Each row below holds a small network's activations on one input, seen along a few directions.
Each table varies a few parts of the input and shows all the possible inputs, shuffled.
Descriptions start from the smaller parts, as in this example, which fits no table here: one of 8 places around a ring, together with either a single point or one of 9 places around a ring or (one of 3 separate values, together with one of 6 places along a line).
Shared parts are said once, and a part with two or three values counts as separate values.

Other details of the inputs vary at random and push rows far along three fixed directions, the same in every table; ignore that.

Rows:
r1: 37 -2 -17 -4 16 -1 51 18 -3 4 -25 -15 -2 25
r2: -89 33 14 -45 -9 14 -57 -7 -11 -13 53 39 -21 19
r3: 13 0 -27 -4 20 -6 36 26 -13 6 -37 -15 19 7
r4: -14 12 -11 -26 59 36 -31 -15 -25 5 41 -2 -29 8
r5: -5 27 -30 -13 67 24 -38 -31 -27 8 18 6 0 -2
r6: -38 25 -27 -27 39 30 -54 -25 -24 9 25 25 -3 11
r7: 28 -20 22 51 19 26 -6 -2 26 15 -4 -27 16 -65
r8: 50 -1 -17 -8 13 -25 42 17 -8 4 -15 -19 -8 19
r9: 14 1 26 36 29 14 7 3 33 3 -6 -37 11 -63
r10: 38 2 -12 0 21 -10 55 16 -11 -2 -22 -17 -4 27
r11: 30 -9 -27 2 -8 -19 21 13 -13 3 -29 7 1 21
r12: -4 12 -13 -18 -11 -32 14 21 -4 -16 -25 7 23 17
r13: -28 -5 15 -16 -38 -21 21 28 -13 -16 -10 -4 -10 35
r14: -28 16 -16 -19 31 24 -53 -27 -33 -3 36 27 -12 12
r15: 50 -12 12 47 6 14 -20 -23 44 14 -4 -40 19 -62
r16: 31 -11 31 32 -10 11 -6 -6 43 17 12 -21 -1 -51
r17: 47 -3 -29 7 14 -26 30 8 -21 1 -31 -4 2 20
r18: -20 -13 40 42 -41 13 -40 -6 34 -3 10 13 20 -59
r19: -56 22 6 -29 -17 16 -71 -32 -17 -13 47 30 -24 20
r20: -45 19 -4 -36 -11 26 -70 -32 -16 2 48 45 -35 22
r21: 40 -15 21 36 15 16 -5 1 47 14 8 -35 18 -61
r22: 21 -12 41 57 0 11 -4 -11 20 9 2 -15 -2 -57
r23: -40 -3 10 -27 -69 -21 4 28 3 -15 1 10 -3 36
r24: 13 11 -42 -9 64 40 -50 -42 -25 18 24 -7 -19 11
r25: 14 9 -24 -26 74 45 -27 -27 -24 26 32 -8 -43 17
r26: 27 -8 -28 -16 -6 -19 16 21 -1 -5 -22 -2 19 19
r27: 15 6 -22 -1 26 -13 40 23 -21 -1 -35 -17 17 4
r28: 16 -11 -12 -10 0 -7 33 26 -5 1 -24 -27 -4 27
r29: 29 -14 -20 -11 20 -5 38 32 -5 3 -22 -24 4 15
r30: -1 4 0 6 -16 -14 36 15 -20 -9 -17 12 0 29
r31: -36 6 -28 -42 70 23 -30 -42 -16 14 24 12 -10 2
r32: -40 2 16 -23 -64 -30 8 25 -4 -22 5 9 -6 36
r33: -60 -12 22 -20 -72 -31 24 -2 4 -18 -2 46 0 25
r34: -34 -10 14 -4 -58 -15 11 27 -12 -7 -12 30 -11 23
r35: -41 -1 45 22 -28 16 -14 13 42 -1 6 -6 10 -52
r36: 57 -1 -27 -4 10 -28 29 5 -12 0 -27 -10 2 18
r37: -27 -7 7 -8 -34 -19 20 32 -25 -17 -12 16 7 21
r38: 19 -30 -17 -15 5 -32 43 -7 -4 8 -23 1 -3 15
r39: -47 -4 19 -5 -58 -22 8 24 -21 -19 -11 16 -3 32
r40: 22 -2 22 31 18 12 -5 4 53 14 -2 -33 24 -62
r41: 29 11 -8 -8 -4 -20 43 12 -3 -5 -10 -6 0 28
r42: -29 5 56 52 -58 0 -26 -17 30 -13 14 26 9 -46
r43: -24 8 5 -15 -69 -22 6 11 3 -16 -8 36 7 32
r44: -29 2 60 28 -64 12 -19 -7 50 -3 26 14 3 -41
r45: -40 0 14 -26 -55 -30 11 37 -4 -26 7 21 3 30
r46: 14 5 -26 -19 2 -23 16 23 4 -1 -32 -3 28 16
r47: 29 -2 -22 -12 -1 -26 20 17 -9 -14 -19 -3 18 17
r48: -56 -6 67 45 -81 0 -49 -12 30 -19 18 21 9 -48
r49: 29 -37 23 44 26 6 0 -45 47 18 -1 -41 14 -72
r50: 8 -33 -21 -21 12 -29 40 4 -4 -1 -22 -4 15 10
r51: 29 27 -26 -9 57 24 -27 -45 -15 8 27 5 -16 10
r52: 32 -13 -27 5 14 -6 34 19 -17 6 -35 -27 4 23
r53: -7 19 -22 -10 54 48 -29 -34 -27 19 32 15 -28 19
r54: 44 -3 10 57 11 16 -3 -23 32 12 -9 -12 16 -48
r55: 13 13 -14 -20 69 33 -21 -27 -28 18 35 -8 -42 13
Each input here is: one of 5 places along a line, together with either a single point or (one of 2 separate values, together with one of 5 places around a ring).
Changing only the place on the line of 5 turns r47 into r36. The same change can be made to r4. Which row results?
> r55
Changing only the place on the line of 5 turns r13 into r10. The same change can be made to r32. Which row results?
> r41
List by row number the other rows that have the place on the line of 5 in common with r9.
> r2, r3, r5, r6, r12, r27, r31, r35, r40, r46
Change only the place on the line of 5 in r29. List by row number the other rows that result.
> r1, r25, r28, r35
Change only the place on the ring of 5 in r43. List by row number the other rows that result.
> r1, r44, r53, r54
